A small network was shown many inputs. Here are its activations along a few directions, one row for each input.
Each table varies a few parts of the input and shows all the possible inputs, shuffled.
Descriptions start from the smaller parts, as in this example, which fits no table here: values(2) and (point or ring(11) or (line(6) and ring(8))).
Shared parts are said once, and a part with two or three values counts as separate values.

Other details of the inputs vary at random and push rows far along two fixed directions, the same in every table; ignore that.

Rows:
x1: [ -1  41  33  11 -25 -44 -22 -19  10  50   0 -14  17 -62  -5 -14]
x2: [ -2  36 -14 -27  -4 -90 -35 -12  18  42 -15 -42   9 -26 -19  -8]
x3: [ -4  22  26  20  -8 -44 -50  -5  10  45   9 -10  -5 -67  -3  -5]
x4: [  1  -2  15  10  17  38  23  -4 -20 -28   1   8 -24  35  -5  13]
x5: [ 11   5  22  10  -7  50  13  -2 -25 -33  -2  16 -25  24 -23  10]
x6: [ 24 -15   1  16  18  31  42   7   4  -5 -19  -9   6  36  11   4]
x7: [ 29 -14  12  10  -2  37  39  -5 -11 -21 -39  -1   0  15  -2  -4]
x8: [ 32 -13 -38 -22  16  -3  18  16   8 -17 -36 -30  -3  61 -22   7]
x9: [ 19   5  -7 -24  -9  49  14  -2  11 -33 -26 -11   7  26 -38   8]
x10: [ 26 -11   9  15   6  30  41  -6  -7 -21 -36  -5  -1  23  10  -1]
x11: [ -1 -13   9   6  16  55   4   4  -7 -29 -12   4 -15  21  -8   1]
x12: [  3 -16 -33 -12 -38 -12  24  -7 -10  -2  23  32  24 -29  24 -19]
x13: [-17  24  29   2   9 -65 -12  -4  17  59  16 -23  19 -35  18  -5]
x14: [-16  37  67  30  52  10 -32 -10  17  27 -31 -50 -21  -1 -18   9]
x15: [  4 -14 -25 -10 -42 -13   2   4 -19  -9  34  39  28 -21  14 -14]
x16: [ 14  31  80  21  46 -10  -8  -8  13  36 -41 -52   4   4 -12  16]
x17: [ -6 -21 -32  -9 -19 -26  13   2 -15  -6  37  31  29  -9  32 -11]
x18: [-19  -5 -51 -49 -42 -25  -6  -6 -21 -10  39  19  -1   8 -14   1]
x19: [ 35 -10  25   1  -6  41  20   8 -11 -24 -20   6   9  23  -7   7]
x20: [ 22 -15   3  17  12  27  47   4   0 -10 -30 -10  -2  32  12  -1]
x21: [-22  -7 -63 -42 -21 -20  20   2  20  -6  34   7  23  -2   9 -10]
x22: [  0  -3  11   6  22  47  13  -4  -5 -26   0  10 -20  36   1  10]
x23: [ -3  -6   9  12  23  35  28   5 -13 -17   6   3 -25  44  -3  13]
x24: [ -4 -33 -28  -8 -28 -22  -1   5  -7 -10  32  38  18 -20  23 -12]
x25: [  8  -9  10  14   2  59  -4  16  -3 -35 -23  10 -14  10  -7   4]
x26: [-38  27  25   8   4 -38 -44  -4  14  39   4 -12  -3 -65   4 -10]
x27: [-24  51  14 -27 -31 -58 -52 -19  -2  42  18 -26  -9 -25 -42   7]
x28: [-28  49  38   5 -15 -32 -46 -21   8  40  24   0 -10 -53 -13  -7]
x29: [ 17  36  69  33  40  -4  -1 -16  16  41 -48 -55   1  -3 -14  10]
x30: [-29 -16 -40  -6 -16  -6  -4   9  -1 -18  31  34   3 -26  38 -13]
x31: [  8  -6 -27  -7 -60 -10  21  -9 -14 -13  13  36  16 -36  19 -26]
x32: [-10 -25 -38  -7 -13 -29  18  12  -8   5  43  26  28  -1  33 -11]
x33: [  0  33 -10 -32 -12 -84 -38 -12  14  43 -19 -38   9 -35 -31 -10]
x34: [  3 -22 -11  26  36  35   9  20   8 -14 -19   4 -14  33  16  13]
x35: [ -6 -30 -32  -3 -20 -28   2   5  -2 -11  36  34  18 -11  35  -9]
x36: [-37  40   0 -24  -1 -73 -35 -10   9  55  27 -39  -8  -5 -22   9]
x37: [  6  -4  12  11   0  61  -4   5  -7 -34 -11   8 -16  18 -14   0]
x38: [  8 -18  -6  24  30  38   4  11   1 -24 -25   8 -13  24  14  12]
x39: [ -5  -7   6   8  28  44  18   6   2 -15   5   5 -21  45   3  10]
x40: [ -7 -19  -2  16  32  43  12  24   8 -20 -14  -3 -15  31  13   8]
x41: [ 19  25  80  36  26  -2 -36  -2  15  29 -41 -41  -6  -6 -33  15]
x42: [ 12  -4 -11 -28   6  42  22  -3  11 -28 -27 -16   8  28 -32   8]
x43: [-11 -34 -37  -1 -14 -31   7  14   5   0  42  30  17  -2  37  -9]
x44: [-20  33  61  31  58   7 -27  -1  23  37 -25 -55 -22   8 -16   9]
x45: [ 27 -33   4  18  20  39   5  12  -7 -20 -19   4 -14  13  -1   9]
x46: [ 18 -12   1  24   7  51  -7  12  -3 -28 -28  16 -14  13  -4  10]
x47: [-21  -2 -55 -45 -34 -31  -4  -6 -17 -12  43  15  -1  17  -2   4]
x48: [ 24 -29   0  22  29  33   8  11  -2 -20 -15   0 -14  22  11  12]
x49: [ 17  28  83  16  38  -4 -10  -8   9  37 -45 -48   4  -5 -24  13]
x50: [-16 -23 -45  -1 -19  -7  -9   5  -5 -10  22  44   4 -32  29 -11]
x51: [-17  -3 -57 -45 -27 -17  14  -8  13 -16  28  12  24 -11   7  -9]
x52: [ -7 -35 -48   3  -7 -22   3  16   2   3  41  29   1 -16  40  -9]
x53: [ -3 -24 -28 -14 -27 -20  10   3 -19  -5  33  35  29 -18  20 -14]
x54: [-24  -7 -27 -19 -28   1   0  -9 -11 -12  46  46  -3 -20  16 -13]
x55: [-34  41  37   4  -4 -46 -28 -23  -8  42  24  -6 -13 -52 -13  -4]
x56: [ 46  -4 -24 -26 -14  14   2   8  -3 -30 -46 -16  -3  41 -42   4]
Description of these inputs: line(4) and (values(3) or line(11)).
Question: Changing only the line(4) part turns x21 into x51. The same change can be made to x36. Which row results?
Answer: x47
Question: Change only the values(3) part in x33. List by row number the other rows that result.
Answer: x18, x42

Rows:
x57: [ 53 -23  60  56  71  75  24  17   8 -23 -80 -28 -15  53   0  21]
x58: [ 36 -44 -84 -50 -62  26  44   6 -36 -70  20  49   6  50  -6  -6]
x59: [-16  40  58  19  33 -57 -29  -8   6  64  -8 -50  -8  -6 -16  13]
x60: [ 55 -12  64  35  31  89  34   8  -4 -27 -69 -22  -1  42 -23  17]
x61: [  8  -5 -25  -8 -55  16  10  -6 -17 -22  20  43   7 -28   5 -15]
x62: [ 23 -23 -42 -33 -39 -29  24   2 -17 -12  15  16  30   5   1 -10]
x63: [-12  63  38 -14  -1 -40 -21 -29  13  45 -20 -48  -5 -29 -41  -2]
x64: [  9 -17 -39  -7 -38   5  -6   1 -10 -25   2  35   0 -27   7 -11]
x65: [  2 -23  -3   5  28  63  51   8 -12 -38  -9   2 -13  68   9  13]
x66: [-11 -10 -30  -7 -40 -61 -20  -2   4  22  25  30  30 -83  34 -27]
x67: [-16 -11 -61 -35 -25  -5 -17  11   5 -28  22  18   0   7  -4  -4]
x68: [-33  62  44 -14   7 -32 -35 -24  12  38  -2 -37  -7 -26 -34   3]
x69: [  1  56  37  -1  23 -45 -51 -11  36  53 -52 -76 -14 -18 -55  10]
x70: [ 25 -17  25  23  28  87  -6  12 -10 -52 -49   1 -25  43 -24  19]
x71: [-23  25   8  -5  -2 -61   6 -20  16  46  20 -16  23 -36  24 -12]
x72: [-48  -6 -26   8 -47 -50  -6  -2  -9  24  80  58  14 -73  60 -31]
x73: [ 53  -7  89  61  62  90  37   8   5 -17 -73 -34 -11  57  -9  23]
x74: [ 15 -26 -41 -15 -23 -33  31   3 -12  -7  27  23  28  13  26  -7]
x75: [-23 -20 -15   8 -24  24   7   1 -15 -17  56  56  -5 -21  29 -10]
x76: [ -3  68  85   2  27 -39 -58 -19  11  55 -35 -71 -17  -3 -63  21]
x77: [-35  27   5  -4 -46 -29 -36 -14  -5  19  45  33   8 -69   8 -19]
x78: [ 33 -45 -45   0  25  39  41  25  10 -38 -25   3   8  63  18   7]
x79: [-32  26   9  12  33 -55 -37   5  26  54   1 -40  -7 -20   6   2]
x80: [  9 -30 -67 -32 -25 -21  12  14  11 -13   5  12  26  -1  11 -13]
x81: [-47  41  27  -6  15 -37 -21 -21  11  44  32 -19 -11 -30  -6   3]
x82: [  8 -51 -59 -28 -20  40  36  14 -31 -58  43  51  -7  61  10  10]
x83: [-17 -36 -32  18  -4   2   3  15 -11 -16  29  45  -4 -18  49 -14]
x84: [-34  34  21   6  39 -42 -52  -2  29  51   5 -45 -19 -20 -16  12]
x85: [  1 -13 -39 -35 -32  -9  36  -7  -6 -14  16  16  28  -5  12 -16]
x86: [ 20 -25  40  43  61  90   2  14  -6 -36 -40  -6 -38  49 -11  25]
Question: Changing only one part turns x66 into x86. The same change can be made to x62. Which row results?
Answer: x82
Question: What is each input in this table made of?
Answer: ring(5) and ring(6)
Question: Start at x85 and move only the ring(6) part, one step at a time. The first step leads to x71. Which rows follow, in order?
Answer: x65, x81, x68, x63
Question: Change only the ring(6) part in x72. List by row number the other rows that result.
Answer: x60, x61, x73, x75, x77

Rows:
x87: [ -8  24  20  13  -1 -58   8  -8  14  44   8 -21  24 -44  21 -11]
x88: [-38  41  35   5 -13 -30 -34 -18  -9  29  35   2 -15 -43 -10  -5]
x89: [-27  18   5  14  15 -49 -37   1  15  43  22 -11 -13 -37   9   0]
x90: [ 12 -37 -41  -2 -21  31  21   7 -10 -42   0  43   6  -7  25 -13]
x91: [  44   30  110   65   77   35  -21    3   24   38 -102  -83  -24   28
  -42   28]
x92: [-36  27  11   8  17 -56  -5  -8  16  48  29 -21   6 -25  17  -3]
x93: [ 14 -30 -26  -4 -33  44  19   7 -11 -40  14  47  13  -4  15 -11]
x94: [ 16 -21 -14  -4 -45  41  28  -6 -33 -43  18  52   4  -1  10  -9]
x95: [ 34 -18 -72 -64 -48  -3  30   1 -11 -39 -11   2  21  40 -32  -3]
x96: [ -4 -45 -42  -9   6  15  22  16 -12 -30  28  33   5  31  31   0]
x97: [ 30 -18  51  34  79 123  13  12   1 -41 -86 -31 -47  98 -31  32]
x98: [-19  48 -25 -56 -19 -77 -34 -15  15  32   5 -45   4  -2 -46   6]
x99: [ -3  10  21  12   4 -62 -14  -3  10  39   6 -14  23 -52  18  -8]
x100: [-14 -29 -33 -11 -18  48   6   9 -10 -38  33  45  -6  16  14  -3]
Question: Changing only one part turns x88 into x94. The same change can be made to x89. Which row results?
Answer: x91
Question: What is each input in this table made of?
Answer: values(2) and (point or line(6))

Rows:
x101: [ 13 -44 -35  -3 -17  82   3  25 -17 -71  10  49 -17  34  -7   5]
x102: [-42   7 -67 -27 -26 -68 -42  -1   6  12  35  11  -7 -36   3 -11]
x103: [  5 -73 -39  33  -5  44  56  25 -32 -46  49  80   4  23  83 -11]
x104: [-48  43 -16 -27   4 -47 -19 -16  16  28  19 -23 -11 -19 -13  -7]
x105: [ 24  36  69   7  62 -37 -48   6  41  57 -71 -98  10  17 -59  27]
x106: [ 26 -49 -37 -13 -54  49  44   5 -49 -66  30  73  11  18  20  -8]
x107: [-29  19  -4 -22 -50 -28  -6 -17  -2  11  38  32  25 -72  17 -27]
x108: [ -6  32 -21 -20 -26 -40  11 -23  16  24  -7 -15  14 -34   4 -17]
x109: [ 13 -24 -36 -15   9  38  32   5 -28 -49  -3  12 -32  82 -14  18]
x110: [ 30  56  86  32  39 -32  -9 -22   9  60 -76 -85 -22   3 -48  15]
x111: [  2  20  36  11 -14 -19 -46  -7   6  20 -16  -1   7 -58 -10 -10]
x112: [ 35 -40  68  84  96  98  13  30  11 -21 -70 -22 -27  50  15  24]
x113: [ -4   0 -36 -42 -37 -91  -3  -4   0  31  47   2  40  -9   9  -7]
x114: [-50  -8  -9  25  -3 -31   7   1  15  30  57  38  19 -69  79 -25]
x115: [ -3 -24 -25 -17 -18  90  32   7 -13 -68  23  44 -10  40  -3   4]
x116: [ 37   2  78  32  47 102   8   2 -21 -32 -43 -23 -45  79 -50  43]
x117: [ 13  24  -7   4  -5 -47 -24  -7  17  35 -36 -31   2 -40 -15 -10]
x118: [-17  22  -5 -42  -3 -62  -7  -8  27  44  13 -41  39 -11 -11  -3]
Question: Changing only one part turns x116 into x101. The same change can be made to x110. Which row results?
Answer: x117
Question: What is each input in this table made of?
Answer: values(3) and (point or ring(5))
Question: Change only the values(3) part in x102. List by row number the other rows that result.
Answer: x104, x109
Question: Change only the ring(5) part in x104. List by row number the other rows that result.
Answer: x107, x108, x115, x118
Question: Change only the values(3) part in x113. List by row number the other rows that result.
Answer: x105, x118

Rows:
x119: [-31  59  94  33   6 -33 -35 -29   6  65  17 -17   0 -69  -5  -4]
x120: [-35 -19 -58 -38 -26 -46  -8   6   7   0  57  30  29 -29  31 -17]
x121: [  9 -44 -17  35  24  80  54  20  -3 -45 -10  29 -12  39  42  -1]
x122: [ 48 -36 -36 -24 -18  59  39  11 -11 -59 -33  12  13  46 -20   3]
x123: [-20  57  80  32  -2 -26 -47 -27  16  54 -13 -18   2 -94  -7 -12]
x124: [ 34 -56 -15  29   6  74   5  27 -21 -60 -15  43 -20  31  12   9]
x125: [ 10  38  29  10  16 -91 -31 -13  31  73 -38 -59  18 -49  -7  -7]
x126: [-36 -16 -54 -35 -26 -44  -2   5   9   8  71  30  28 -20  32 -12]
x127: [  6 -24 -41 -26   7  59  24  10 -16 -62  -9  11 -19  73 -17  16]
x128: [-19 -25 -37  12 -43 -31 -30  13 -15   2  60  62   2 -52  41 -18]
x129: [  4  17  95  67  94  52  18   1  15  26 -50 -54 -31  39  -1  25]
x130: [-25 -29 -32   7 -33 -39 -29   9 -25  -1  63  62   1 -47  43 -14]
x131: [ 48 -51 -37  -8  10  25  56  18 -16 -45 -28   6  14  71  15   6]
x132: [ 24 -18 -31 -31 -15  50  41   1 -27 -54  -1  11 -19  78 -29  15]
x133: [-25 -26 -28   9 -33 -38 -23   8 -23   7  78  62   0 -38  43 -11]
x134: [ 19  21  70  25  71  46 -13  11  34  13 -70 -73 -10  46 -43  28]
x135: [-10  54  54  -8   2 -73 -32 -22  14  73   0 -52  15 -35 -33   5]
x136: [ -5  -5 -57 -41 -66 -46   3  -3  -4   3  40  29  35 -36   9 -22]
x137: [  4 -19 -69 -23 -46 -71  16   5   3  13  32  24  36 -26  39 -25]
x138: [ 35  41  58   4  38  37 -14 -12   8   1 -88 -72 -35  42 -78  25]
x139: [  5  40  66  12  67  39 -12  -6  12  11 -52 -72 -38  68 -61  39]
x140: [-35  40  51  46  38 -45 -33 -14  34  71 -15 -34  -7 -78  24 -11]
x141: [-33   3 -80 -46 -47 -39 -21  -5   4  -9  42  31   3 -36   7 -18]
x142: [-23  67  40 -18  -2 -74 -48 -29   5  59 -11 -53 -14 -34 -46   2]
x143: [-25 -19 -68 -36 -34 -38 -14   7  18  -3  42  31  30 -45  27 -22]
x144: [-24   0 -16   0 -62  -4   1 -10 -12  -6  55  64  19 -70  38 -30]
x145: [ 30  46  63   7  35  36  -9 -10   6   6 -77 -72 -35  52 -76  26]
x146: [ 46 -47 -33  -6  11  26  63  17 -13 -37 -13   6  12  79  15  11]
x147: [  4 -48 -12  29  35  72  55  17 -13 -47  -7  29 -12  44  43   2]
x148: [-37  68  29  -7  10 -59 -59 -17  28  61  -6 -52 -14 -38 -35   3]
x149: [ 19 -31  16  16  -6  92  41   3 -30 -64  -4  46  -4  28  12   1]
x150: [ 38 -36 -25 -26 -11  50  44  10 -23 -55 -19  12  13  61 -16   9]
Question: What is each input in this table made of?
Answer: line(4) and (values(3) or ring(5))
Question: Changing only the line(4) part turns x140 into x121. The same change can be made to x141. Which row results?
Answer: x148
Question: Start at x127 and move only the ring(5) part, one step at a time. The first step leads to x142. Which rows follow, in order?
Answer: x150, x131, x120
Question: Change only the line(4) part in x120. List by row number the other rows that result.
Answer: x126, x134, x143
Question: Change only the values(3) part in x121. List by row number the other rows that result.
Answer: x128, x144
